Each row below holds a small network's activations on one input, seen along a few directions.
In each table, some parts of the input vary, and every possible input appears once, in random order.
Descriptions start from the smaller parts, as in this example, which fits no table here: line(4) and (point or line(9) or (values(2) and ring(5))).
Shared parts are said once, and a part with two or three values counts as separate values.
(in the rows, 128 means zero)

Other details of the inputs shift rows strongly along three fixed directions, in all tables alike. That doesn't count.

Table:
row 1: [128 125 134 126 139 134 133 131 128 120 133 126]
row 2: [107  35   4  64 122  64 232 118 147 153  60  55]
row 3: [132 127 128 131 125 127 129 130 138 135 135 141]
row 4: [130 126 130 124 138 126 123 130 126 138 134 130]
row 5: [131 125 131 125 135 125 123 129 131 138 129 136]
row 6: [122 135 132 119 127 129 135 130 130 125 138 128]
row 7: [153 119 138 134 117 102 123 128 124 124 142 126]
row 8: [124 130 136 121 121 128 135 128 138 127 130 139]
row 9: [139 162 125 167 108 156 140 111  98 139  83  95]
row 10: [127 125 128 122 135 132 131 118 120 123 138 134]
row 11: [132 133 122 130 133 128 130 129 133 132 144 129]
row 12: [123 138 130 120 129 128 135 127 133 123 138 128]
row 13: [135 127 131 125 135 124 124 136 136 133 123 138]
row 14: [147 121 145 132 118 102 129 134 126 119 136 123]
row 15: [126 128 138 123 136 124 128 136 133 131 123 133]
row 16: [155 120 139 133 118 103 125 136 125 122 138 125]
row 17: [122 129 128 124 126 128 132 127 125 132 141 136]
row 18: [134 134 124 129 134 129 131 137 134 128 140 128]
row 19: [126 129 131 121 130 121 125 121 129 132 126 144]
row 20: [125 124 137 118 131 135 133 124 125 121 132 130]
row 21: [125 131 138 116 130 123 128 126 134 128 121 139]
row 22: [127 135 132 123 142 123 129 133 132 126 130 125]
row 23: [130 125 128 130 127 129 129 131 134 136 137 137]
row 24: [133 133 125 125 142 124 124 127 130 133 135 129]
row 25: [125 129 129 126 122 125 132 123 133 131 134 145]
row 26: [126 136 127 120 138 121 126 121 124 129 134 133]
row 27: [133 131 126 129 133 131 131 139 132 131 140 127]
row 28: [134 118 130 128 133 134 128 125 130 130 133 137]
row 29: [128 121 137 127 134 133 133 131 132 123 127 134]
row 30: [127 121 136 126 136 135 133 132 128 122 132 128]
row 31: [131 129 128 124 141 126 123 129 127 136 135 128]
row 32: [127 131 132 119 135 132 134 120 128 116 134 128]
row 33: [133 126 131 124 136 126 124 138 132 134 126 134]
row 34: [131 127 128 128 130 131 131 141 131 132 139 129]
row 35: [123 132 126 124 128 127 132 125 125 130 143 133]
row 36: [136 120 129 130 132 132 127 123 133 128 130 141]
row 37: [144 124 145 125 112 102 128 127 123 116 137 124]
row 38: [123 128 129 124 123 126 132 126 129 132 137 142]
row 39: [125 122 130 122 132 132 131 120 120 125 136 136]
row 40: [126 131 135 123 141 125 129 135 130 129 130 124]
row 41: [133 126 130 126 134 124 123 127 135 137 127 139]
row 42: [136 119 130 128 134 135 129 133 131 126 129 136]
row 43: [130 129 125 129 132 130 129 131 131 134 144 129]
row 44: [133 119 129 127 136 135 128 126 125 129 137 131]
row 45: [146 122 139 129 113 100 126 122 118 121 142 130]
row 46: [133 131 129 124 142 126 125 138 128 132 132 127]
row 47: [124 138 133 115 137 123 129 125 129 125 130 127]
row 48: [123 128 135 128 130 130 135 139 133 129 136 128]
row 49: [136 169 122 168 101 151 143 118 102 146  87  94]
row 50: [ 76 113  86 151 108 123  36 142 146  85 114  97]
row 51: [132 127 131 123 139 127 124 139 128 134 129 129]
row 52: [129 122 130 125 128 130 130 116 128 124 129 145]
row 53: [134 122 127 128 139 135 128 124 126 127 139 129]
row 54: [135 121 130 127 137 136 129 134 127 126 133 130]
row 55: [123 129 132 119 134 124 126 125 121 133 133 135]
row 56: [125 128 136 128 127 129 135 137 137 130 132 133]
row 57: [126 123 137 119 128 134 133 123 129 121 128 136]
row 58: [130 122 137 128 133 132 133 129 135 122 125 138]
row 59: [127 129 135 129 126 127 135 136 141 128 129 137]
row 60: [125 128 134 118 134 134 133 123 125 119 133 128]
row 61: [121 131 135 119 125 130 135 131 130 127 137 130]
row 62: [131 164 130 160  90 154 141 113 101 148  82 105]
row 63: [125 129 137 123 139 126 129 137 129 131 128 127]
row 64: [124 136 124 125 129 125 133 123 128 128 142 134]
row 65: [124 131 133 128 132 129 135 137 133 127 138 125]
row 66: [122 131 138 114 133 126 129 129 126 129 128 129]
row 67: [138 128 125 128 141 134 129 130 130 121 136 129]
row 68: [124 132 129 119 137 123 126 124 121 132 135 132]
row 69: [144 162 123 171  94 154 137 121 106 153  81 108]
row 70: [137 163 118 163 104 154 138  99  90 142  87 102]
row 71: [129 126 128 129 129 131 129 132 130 136 142 131]
row 72: [136 156 125 163  97 156 136 102  91 146  82 111]
row 73: [128 128 138 125 135 123 128 134 137 130 121 136]
row 74: [127 124 137 120 127 132 133 121 133 120 125 140]
row 75: [124 128 132 120 131 123 125 123 125 134 129 140]
row 76: [ 76 104  83 155 105 130  38 128 144  79 122 100]
row 77: [ 64 109  98 142  96 123  39 135 146  84 106 105]
row 78: [136 124 128 127 140 135 129 133 127 124 136 128]
row 79: [132 126 129 129 127 130 131 140 135 133 134 135]
row 80: [138 121 130 129 133 133 128 131 135 125 127 139]
Description of these inputs: ring(5) and (point or (values(3) and line(5))).
- Changing only the ring(5) part turns row 14 into row 16. The same change can be made to row 48. Which row results? => row 34
- Changing only the ring(5) part turns row 39 into row 54. The same change can be made to row 25. Which row results? => row 69
- Changing only the ring(5) part turns row 21 into row 19. The same change can be made to row 74. Which row results? => row 52
- Change only the line(5) part in row 63. List by row number the other rows that result. => row 15, row 22, row 40, row 73
- Change only the ring(5) part in row 22. List by row number the other rows that result. => row 24, row 26, row 47, row 50
- Change only the line(5) part in row 36. List by row number the other rows that result. => row 28, row 44, row 53, row 76

Table:
row 81: [128 126 134 108 146 131 152 131 141 140 144 155]
row 82: [128 131 139  99 156 126 146 132 134 135 142 142]
row 83: [ 98 133 119 148 119 151  71 123 125 107 117 121]
row 84: [146 127 145 106 141 106 145 133 129 126 151 134]
row 85: [146 144 130 144 108 125 134 118 111 144 118 121]
row 86: [145 120 142 115 130 110 147 133 137 134 148 152]
row 87: [115 114 131 123 124 109  83 136 145  99 169 140]
row 88: [100 112 126 120 148 135  88 132 141  93 162 139]
row 89: [109 133 127 159  97 124  70 129 128 111 124 125]
row 90: [145 146 129 148 108 128 139 116 108 136 127 113]
row 91: [ 98 109 133 118 140 140  88 138 156  98 149 150]
row 92: [132 118 138 108 154 136 149 129 137 132 138 153]
row 93: [143 149 138 143 115 124 138 120 107 131 119 106]
row 94: [123 151 134 135 124 147 140 125 118 143  99 122]
row 95: [148 134 136 146 114 129 133 118 110 137 107 124]
row 96: [154 138 128 159 124 141 132 151 115 156 116 103]
row 97: [142 144 142 142 108 128 141 128 118 136 104 119]
row 98: [131 141 129 140 128 151 135 115 114 142 102 126]
row 99: [ 90 144 123 148 118 147  77 128 124 102 124 107]
row 100: [143 122 150 109 137 107 145 138 136 129 140 145]
row 101: [126 126 136 109 144 136 152 132 145 137 146 155]
row 102: [134 144 123 137 130 153 139 115 106 137 111 119]
row 103: [127 154 128 132 128 145 140 121 109 140 110 113]
row 104: [125 129 142 103 155 125 146 133 137 137 138 146]
row 105: [128 152 120 138 123 148 140 118 110 144 118 122]
row 106: [150 112 145 114 138 115 145 131 133 127 142 150]
row 107: [124 150 135 135 122 150 143 125 123 141 100 120]
row 108: [120 144 110 172 130 149  67 152 143 116 120 108]
row 109: [144 122 149 109 141 103 145 135 134 133 142 143]
row 110: [129 129 128 109 151 131 153 125 131 133 158 142]
row 111: [ 85  35  38  94 103  69 137 141 174 105 112  98]
row 112: [119 107 136 122 133 115  80 134 141  92 164 139]
row 113: [103  75  22 106 107 102 189 112 133 155  63  70]
row 114: [152 114 142 111 143 112 142 125 129 129 148 144]
row 115: [115 127 126 159 106 132  73 123 119  94 131 110]
row 116: [150 111 146 114 135 118 149 132 136 125 142 149]
row 117: [126 149 126 141 122 146 139 117 117 151 109 129]
row 118: [143 147 138 139 114 122 132 123 110 138 110 114]
- Changing only one part turns row 91 into row 116. The same change can be made to row 110. Which row results? => row 90
- What do these inputs look like to the network? => values(2) and (point or (values(3) and line(6)))
- Change only the values(2) part in row 88. List by row number the other rows that result. => row 115
- Change only the line(6) part in row 93. List by row number the other rows that result. => row 84, row 97, row 100, row 109, row 118
- Start at row 101 and move only the line(6) part, one step at a time. The first step leads to row 81. Which rows follow, in order? => row 117, row 113, row 105, row 110

Table:
row 119: [149 129 143 144 107 108 115 128 118 120 134 123]
row 120: [129 141 133 138 127 133 121 139 130 134 127 124]
row 121: [ 89  71  45 110 102  94 149 124 141 125  72  72]
row 122: [131 139 131 137 132 139 117 126 121 127 131 124]
row 123: [117 142 135 130 118 128 121 125 124 126 125 129]
row 124: [126 140 139 133 128 133 119 131 126 126 121 127]
row 125: [122 140 129 132 122 135 121 116 118 124 132 127]
row 126: [183 128 136  92 166 121 238 115 112 175 129 136]
row 127: [112  77 124  78 178  95 111 159 177  97 207 163]
row 128: [126 138 134 134 128 131 120 133 128 130 122 125]
row 129: [128 129 132 137 124 138 119 126 128 125 119 132]
row 130: [132 135 132 143 125 140 118 134 130 134 129 133]
row 131: [132 133 134 139 126 140 117 129 127 130 123 135]
row 132: [126 138 134 133 128 138 119 122 117 122 131 125]
row 133: [121 135 132 134 116 135 121 119 124 127 125 138]
row 134: [125 131 135 134 121 138 121 123 125 125 122 135]
- What do these inputs look like to the network? => point or (values(3) and line(5))
- Change only the values(3) part in row 126. List by row number the other rows that result. => row 124, row 129
